Each row below holds a small network's activations on one input, seen along a few directions.
Each table varies a few parts of the input and shows all the possible inputs, shuffled.
Descriptions start from the smaller parts, as in this example, which fits no table here: values(3) and (point or line(9) or (line(4) and ring(8))).
Shared parts are said once, and a part with two or three values counts as separate values.
In the rows, zero is written as 128.

Other details of the inputs vary at random and push rows far along two fixed directions, the same in every table; ignore that.

Table:
row 1: [112 134 101 113  80 156  94 148 125 106 149 102 159 146 147 131]
row 2: [136 141 158  97  77 148  83 132 130  90 139 138 166 136 112 151]
row 3: [126 130  69 108  65 136 143 139 128 153 139 138 143 141 150 147]
row 4: [159 131 211 118 226 121 138  78 150 163  89 183 127  61  83 150]
row 5: [102  93  59 180 235 109 191 153 122 160 107  84  63 114 147  64]
row 6: [148 120 170  87 138 119 135 132 153 115 126 199 132 109  68 138]
row 7: [100 114  68 184 231 115 152 114 121 173 107  62  97 105 176  70]
row 8: [107 113  95 212 215  82 180 115  99 165 104  64  64 131 163  85]
row 9: [116 131 121 118  77 167  97 163 132  86 149 107 136 156 148 114]
row 10: [110 124 108 209 214 132 164 118 102 164 103  48  74 120 185  99]
row 11: [124 139  85 106  71 166 110 136 134 140 140 116 160 139 165 141]
row 12: [103 124 103 207 219 113 147 112 105 152 109  49  83 124 180  78]
row 13: [152 131 205 116 232 102 122  71 152 152  96 184 135  63  78 129]
row 14: [128 134 104 128  58 134 140 134 118 137 144 125 130 155 152 155]
row 15: [117 121  96 103 106 164 104 160 147 107 140 120 142 133 139 107]
row 16: [127 146 118 127  70 162 109 131 122 124 143 106 144 149 166 148]
row 17: [120 131 131 124  88 163 100 159 130  85 143 107 131 153 145 113]
row 18: [148 135 166  97 128  95 127  96 142 140 125 192 144 110  83 151]
row 19: [137 136 103  76  74 111 116 119 143 138 141 179 165 127 110 145]
row 20: [156 125 201 122 216  72 151  74 142 157  94 197 115  77  62 139]
row 21: [102  96  92 198 237 106 193 149 114 151 109  76  53 122 146  68]
row 22: [152 135 204 107 152 126 100 108 135 104 110 160 147 100  80 148]
row 23: [126 147 129 136  89 136  95 121 120 110 139 106 144 150 156 127]
row 24: [119 120  68 103  91 123 130 149 126 132 141 130 146 139 124 131]
row 25: [115 129 119 116  87 166 100 161 135  91 148 111 136 150 146 113]
row 26: [134 140 153  93  79 149  84 132 133  94 141 141 168 134 112 151]
row 27: [123 137 103 128  63 113 122 129 118 123 147 123 136 163 145 136]
row 28: [156 141 194 103 151 138 117  94 145 141 112 175 146  92 100 162]
row 29: [144 126 187  87 148 147 101 129 158 103 123 179 144 101  84 131]
row 30: [114 134 112 119  91 152  97 144 123 105 144 102 152 144 143 130]
row 31: [133 135 112 134  51 132 137 135 113 129 142 120 127 161 154 157]
row 32: [122 126 107 126  77 122 127 146 113 112 143 115 135 158 127 139]
row 33: [130 135 109 131  57 133 139 134 115 133 143 123 128 157 152 156]
row 34: [158 121 196 102 134 114 135 129 144 102 119 189 124 117  70 139]
row 35: [125 135  95 122  52 137 139 137 119 139 148 127 135 156 154 155]
row 36: [155 133 218 125 233 100 121  68 147 144  92 179 127  67  77 131]
row 37: [118 144 111 123  86 142  95 123 127 119 147 111 153 147 158 125]
row 38: [155 115 202 118 219  83 153  94 138 143  94 188 116  76  46 144]
row 39: [155 121 189  98 132 116 134 130 146 104 122 191 126 117  70 139]
row 40: [ 96 102  70 193 222  97 184 138 102 165 112  65  75 122 149  87]
row 41: [108 110  89 164 141 126 161 163 116 121 134  89  88 153 151  92]
row 42: [125 126 113 129  75 120 126 146 111 109 141 113 133 160 128 139]
row 43: [111 120  77 166 139 121 173 132 111 169 126  95  98 136 167 123]
row 44: [136 129 136  91  82 119 119 133 131 115 141 164 154 135  92 156]
row 45: [162 146 206 113 137 136 112  95 137 128 110 167 140 101 102 165]
row 46: [123 132 136 127  85 161  99 160 127  82 141 105 129 154 145 113]
row 47: [103 124  66 160 133 104 153 130 112 156 137  92 109 146 164 104]
row 48: [114 129  79 101  82 156  95 150 133 114 145 107 166 138 144 127]
Each input here is: values(2) and line(4) and (point or line(5)).
- The inputs of row 7 and row 19 match in every part but the values(2) part. If row 37 is changed in the same way as row 7 into row 19, which row does it become? => row 18
- The inputs of row 40 and row 1 match in every part but the values(2) part. If row 34 is changed in the same way as row 40 into row 1, which row does it become? => row 46
- Which other rows does row 14 become when the values(2) part takes its other values? List them by row number. => row 16
- A walk changes only the line(5) part. It starts at row 13 and steps to row 37. List the rest of the walk in order. => row 36, row 12, row 23
- Which other rows agree with row 30 in the values(2) part and the line(4) part? List them by row number. => row 1, row 2, row 22, row 26, row 48
- A walk changes only the line(4) part. It starts at row 35 and steps to row 18. List the rest of the walk in order. => row 44, row 21

Table:
row 49: [126 113 140 158 166 122 157 139 117 127 120 113  88 132 130 114]
row 50: [106 156  66 155   9 150 135 153 115 122 161  75 134 184 184 140]
row 51: [129 121 123  98 114 134 118 145 136 112 139 150 143 132 111 126]
row 52: [118 110 117 143 174 114 143 137 127 129 122 118 103 124 125  97]
row 53: [151 135 211  88 141 156  68 117 142  88 122 164 156 106  99 140]
row 54: [115 125 105 121  81 133 119 155 124 104 147 115 134 155 129 124]
row 55: [141 140 134 122  94 117 129 114 124 134 129 142 139 134 125 151]
row 56: [122 128 104 146 169 114 151 114 125 160 119 117 119 113 136 120]
row 57: [151 135 164  87 114 111 114  99 142 136 126 192 154 110  93 157]
row 58: [133 150 161 125 117 156  87 105 134 119 128 116 157 120 145 141]
row 59: [130 117 121  95 113 143 119 148 140 116 133 150 140 125 116 127]
row 60: [120 126 116 157 162 104 151 112 117 155 116 110 111 118 133 126]
row 61: [127 112 129 153 169 114 150 137 118 125 117 112  98 130 125 108]
row 62: [123 123 102 143 168 124 151 117 130 164 113 117 115 108 140 121]
- The inputs of row 60 and row 54 match in every part but one. If row 50 is changed in the same way as row 60 into row 54, which row does it become? => row 49
- Describe the family of inputs behind these rows. => values(2) and (point or line(6))
- Which other rows does row 51 become when the values(2) part takes its other values? List them by row number. => row 56

Table:
row 63: [122 122 134 136 151 138 126 137 129 119 124 114 118 123 129 113]
row 64: [121 119 133 190 221 100 168 105 109 162 102  90  80 110 142 108]
row 65: [116 135  96 139  93 130 122 132 115 129 143  98 134 152 157 128]
row 66: [120 132 117 142  89 133 119 139 116 110 141 102 127 157 149 127]
row 67: [132 122 148 118 168 124 117 126 138 117 117 140 130 108 102 115]
row 68: [124 123 126 132 153 143 128 136 134 125 124 119 120 119 134 112]
row 69: [139 134 144 113 152 112 124  98 138 150 116 158 141 102 108 140]
row 70: [133 134 133 126 145 115 130 104 130 151 119 141 134 113 124 137]
row 71: [139 136 156 114 106 122 114 117 130 117 131 149 143 131 113 143]
row 72: [145 138 171  76  89 133  89 125 145  95 138 180 168 124  84 150]
row 73: [125 116 138 163 244  93 155  96 126 165  97 118 100  87 115 104]
row 74: [142 144 147 113  81 128 119 111 128 133 133 152 145 135 127 162]
row 75: [114 130 101 131  97 132 111 140 122 112 143 104 137 150 145 117]
row 76: [134 126 154 114 160 113 114 113 139 122 120 152 138 108  97 124]
row 77: [134 125 149 124 153 141 127 130 138 123 120 137 122 113 120 123]
row 78: [157 146 167  83  91 125 111  94 142 141 126 190 166 109  99 178]
row 79: [116 131 107 134  94 132 113 140 120 111 142 103 134 153 147 120]
row 80: [126 121 141 118 159 134 117 132 139 118 122 134 131 111 112 114]
row 81: [120 126 105 127 119 159 124 146 132 127 133 109 131 132 151 121]
row 82: [110 125  99 130 104 151 113 155 126 108 142  97 131 146 152 110]
row 83: [137 128 169 135 157 120 129 121 127 117 118 139 118 118 106 129]
row 84: [114 127  88 124 106 163 119 152 132 125 140 102 136 139 160 117]
row 85: [124 122 139 140 148 138 129 137 127 118 123 114 114 125 131 116]
row 86: [114 124 104 135 120 139 117 148 123 110 135  97 127 143 144 108]
row 87: [127 123 145 126 175 117 121 122 134 122 119 136 128 109 104 112]
row 88: [127 133 121 141 140 118 137 110 122 151 122 121 124 123 140 132]
row 89: [123 116  81 128  73 111 168 156 117 136 145 134 111 161 131 137]
row 90: [143 124 171 133 178 141 143 119 138 139 106 144 112  99 114 135]
row 91: [112 130 103 137 100 138 115 149 117 107 144  96 130 154 149 114]
row 92: [127 108  98 131 144  94 179 138 126 152 124 149 101 128 107 124]
row 93: [150 142 173  81  80 125  96 113 142 106 137 182 168 126  91 159]
row 94: [127 141 103 140  80 135 134 121 114 148 136 110 132 146 166 151]
row 95: [124 126 138 144 147 125 128 131 121 117 125 114 116 130 127 117]
row 96: [118 138  81 134  90 134 128 123 118 150 138 105 140 141 167 137]
row 97: [122 108  84 121 138  95 170 142 130 150 129 149 112 128 108 119]
row 98: [138 132 157 132 152 111 133 104 127 139 118 142 125 114 113 139]
row 99: [118 129 121 136  94 152 119 152 122 106 140 101 123 151 151 123]
row 100: [117 128 109 139  97 145 118 152 119 105 140  94 125 154 151 116]
row 101: [116 135  96 130  93 129 117 131 119 128 143 106 140 148 151 128]
row 102: [140 128 170 125 152 114 123 112 133 121 118 150 128 115 100 133]
row 103: [136 126 154 128 150 141 130 129 136 123 120 137 119 115 121 126]
row 104: [105 114  88 165 185 139 144 145 123 138 121  77  98 123 162  84]
row 105: [132 135 121 144 135 121 144 106 119 160 119 122 123 120 146 143]
row 106: [144 132 174 129 147 112 129 107 129 127 117 151 126 116 105 140]
row 107: [151 123 134  62  69 105 137 134 148 125 141 215 154 128  67 163]
row 108: [155 139 177  77  84 160 103 127 151 110 132 184 160 117  99 166]
row 109: [129  98 115 163 217  77 206 125 121 172 101 140  70 105 102 111]
row 110: [135 125 145 122 153 148 131 129 139 133 118 137 125 110 124 131]
row 111: [132 136 134  99  97 125 101 123 136 114 138 149 159 131 114 135]
row 112: [113 131  94 136  97 129 117 138 118 120 143  99 136 152 154 116]
row 113: [116 125 110 139 118 140 120 148 121 110 135  97 123 145 145 111]
row 114: [139 125 170 132 157 126 129 125 130 116 115 137 117 116 107 128]
row 115: [123 131 118 135  93 157 124 151 124 112 140 106 122 149 156 125]
row 116: [120 136  85 128 102 131 126 120 122 152 135 113 144 133 158 136]
row 117: [121 136 103 145 104 127 134 122 115 144 133 105 126 144 160 134]
- Describe the family of inputs behind these rows. => line(5) and (point or line(10))
- The inputs of row 102 and row 66 match in every part but the line(5) part. If row 103 is changed in the same way as row 102 into row 66, which row does it become? => row 115
- The inputs of row 97 and row 92 match in every part but the line(5) part. If row 111 is changed in the same way as row 97 into row 92, which row does it become? => row 93
- Which other rows does row 84 become when the line(10) part takes its other values? List them by row number. => row 67, row 69, row 73, row 76, row 80, row 87, row 104, row 111, row 116
- Which other rows does row 73 become when the line(5) part takes its other values? List them by row number. => row 64, row 65, row 98, row 101
- Which other rows agree with row 68 in the line(5) part? List them by row number. => row 70, row 72, row 75, row 81, row 82, row 86, row 96, row 101, row 107, row 112
